Each row has a name. Each question is about the rows just above it.

[25 34 25 13 15 25] -> k746
[ 27   6 -14 -22 -21  34] -> k34
[ 12 -33  36  32  33  36] -> k787
[-20  13  35  29  32 -15] -> k879
[ 26  26  26  -5 -10  55] -> k246
[  1 -42 -42 -46 -41 -23] -> k710
Repeated in k746: | [25]
Repeated in k710: | [-42]
Repeated in k246: | [26]

[-25  16  -3 -31  -3 -31  16]  k859
[ 12 -24 -14  44  13 -24 -24]  k9
[ 12  16 -14  44  19 -17 -40]  k524
[ 28   6 -16  44  23 -24 -42]  k28
Which value appears more than once in k9? | [-24]
Whose row is [ 28   6 -16  44  23 -24 -42]? | k28
Which row holds [ 12  16 -14  44  19 -17 -40]? | k524
Whose row is [ 12 -24 -14  44  13 -24 -24]? | k9

[ 44  53  38 -57  40  37  20  28  -9  33  27  25  21  30  24  29  40  25
  35   3  34  48  24  31  34  34  45  39  21  21  27  25  26  31 -57  24
  53  29  25  18  21  31  31  26  21  33] : k545
[ 28  34  25  51  50  28  17  34 -11  25  15  34  34  36  24  37  31  42
  24   9  43  31  50  34  25  22  34  25  25  38  28  36  37  31 -56  24
  20  34  48  22  37  44  27  30  33  27] : k69
[ 44  53  38  45  40  37  20  28  -9  33  27  25  23  30  34  34  40  25
  35   3  34  48  24  31  34  34  45  39  21  34  27  25  26  31 -57  28
  53  29  25  18  21  31  31  26  34  33] : k980
[ 44  53  38 -57  40  37  20  28  -9  33  27  25  21  30  24  29  40  25
  35   3  34  48  24  31  34  34  45  39  21  21  27  25  26  31 -57  24
  53  29  25  18  21  31  31  26  21  33] is in which row? | k545
[ 44  53  38  45  40  37  20  28  -9  33  27  25  23  30  34  34  40  25
  35   3  34  48  24  31  34  34  45  39  21  34  27  25  26  31 -57  28
  53  29  25  18  21  31  31  26  34  33] is in which row? | k980
Where do [ 28  34  25  51  50  28  17  34 -11  25  15  34  34  36  24  37  31  42
  24   9  43  31  50  34  25  22  34  25  25  38  28  36  37  31 -56  24
  20  34  48  22  37  44  27  30  33  27] appear? | k69

